A small network was shown many inputs. Here are its activations along a few directions, one row for each input.
In each table, some parts of the input vary, and every possible input appears once, in random order.
Descriptions start from the smaller parts, as in this example, which fits no table here: ring(8) and (point or (values(2) and line(4)) or ring(9)).
Shared parts are said once, and a part with two or three values counts as separate values.
In the rows, zero is written as 128.

Other details of the inputs shift rows strongly along two fixed directions, in all tables alike. That doesn't count.
To show where, the next rows are all for the same input, with only those details redrawn:
[135 118 157 115 111  97 139 123 169 157 110  99 131 120]
[138 122 168 109 102  96 140 117 184 161 111 100 128 123]
[ 77  94  73 167 171 156 168 146  47 117 116 108 149  92]
[135 120 156 115 111  97 140 122 170 156 109 101 132 120]
[134 119 138 120 116  96 133 138 162 152 100 101 135 115]
[142 129 185 100  96  92 143 105 199 165 114 100 127 130]
[143 115 122 129 117  87 111 163 161 149  87  95 137 109]
[ 76  94  80 166 175 161 171 136  40 117 119 110 149  95]

A family of inputs:
R1: [110 134  99 144 178 169 160  91  73  78 169 156 118 130]
R2: [163 155 113 107 103  84  68 145 155 115 111 131 115 145]
R3: [119 121 137 125 102 106  98 131 163 149 100 113 120 136]
R4: [126 126 126 130 105 136  94 119 152 133 117 117 115 127]
R5: [156 146 162 120 115 122 121  80 197 115 133 129 106 145]
R6: [149  88  20 154 155 145 115 200  54  75 120 149 158 154]
R7: [148 151 198  86 111  89 148 127 165 151 145 130 133 127]
R8: [108 136 155 116 142 112 184  87  98 123 162 135 155 133]
R9: [ 99 143 172 125 126 162 166  92 105 156 162 135 116 140]
R10: [166 157 193 104 114 147 123  95 211 159 159 137 105 133]
R11: [ 85 105  70 175 171 140 167 134  43 104 119 124 167  98]
R12: [ 77 127  60 155 173 138 138 140  16  87 129 143 141 132]
R13: [111 127 182 122 130 183 175  40 169 126 171 136 104 134]
R14: [112 141 161 123 121 184 147  85 110 149 168 142 113 128]
R15: [149 138 106 130 153 132  88 173 129 100 129 147 109 110]
R16: [132 137 101 126 125  83  61 207 122 126  97 139 131 118]
R17: [173  98 114 128  99 131 126 139 159 111 119 135 141 175]
R18: [160 146 143 111 133 121  90 147 172 117 139 153 110 118]
R19: [155 140  76 139 125 125  47 204 124 141  91 118 116 108]
R20: [138 137 119 119 137  80 140 141 112 123 126 123 149 124]
R21: [120  85  72 146 164 190 155 172  30  86 158 163 149 147]
R22: [137 110  88 142 126  85  93 192 149 144  73  99 149  97]
R23: [130 134 178 109  84 100 117 103 191 159 114 111 105 151]
R24: [145 131  61 157 170 155  82 193 110 119 109 133 117  95]
R25: [ 81 114  94 150 181 148 168 157  24 106 148 145 155  91]
R26: [ 94 140 176 125 112 137 175  48 121 129 150 131 120 160]
R27: [143 145 126 115 117  79  70 189 137 134 104 136 121 129]
R28: [127 139 131 128 119 120  97 156 135 159 114 131 126 126]
R29: [119 157 187  99 105 149 166  36 129 118 188 152 114 160]
R30: [148 133  74 147 113 104  60 164 132 108  81 119 120 123]
R31: [121 138 169 133 132 165 169  41 155 107 169 145 115 141]
R32: [147 141 180 105 115 113 145 124 167 180 136 121 142 118]
R33: [132  82 144 124 113 187 176  95 130 121 157 131 132 174]
R34: [ 70 124 118 161 141 152 168  84  65 107 143 138 138 136]
R35: [144 114 106 130 119  82 102 175 161 148  76  97 137 104]
R36: [101 133 115 146 127 161 138  86  94 102 140 133 127 133]
R37: [133 144 119 119 122 127  80 163 119 116 129 145 120 120]
R38: [113 132 169 123 143 152 187 102 104 160 157 127 136 113]
R39: [143 131 137 126 116  79 133 129 154 135 100 110 145 123]
R40: [145 126  97 129 103 116  65 158 161 132  85 109 108 120]
R41: [112 157 201  94 113 169 162  65 121 127 190 148 103 149]
R42: [ 97 148 160 115 123 122 163  74 104 122 165 147 131 157]
R43: [111 134 100 142 174 166 155  92  81  83 169 158 125 128]
R44: [196 102  83 127 112 129  74 221 154 144  99 132 141 151]
R45: [159 124 116 130 124 124  83 143 195 127  99 116  99 118]
- Changing only one part turns R14 into R4. The same change can be made to R44. Which row results? => R33
- Changing only one part turns R24 into R15. The same change can be made to R28. Which row results? => R16
- What do these inputs look like to the network? => ring(5) and (point or (values(2) and line(4)))
- Change only the values(2) part in R39. List by row number the other rows that result. => R11
- List by row number the other rows that have the ring(5) part in common with R29. => R1, R2, R6, R8, R12, R20, R42, R43
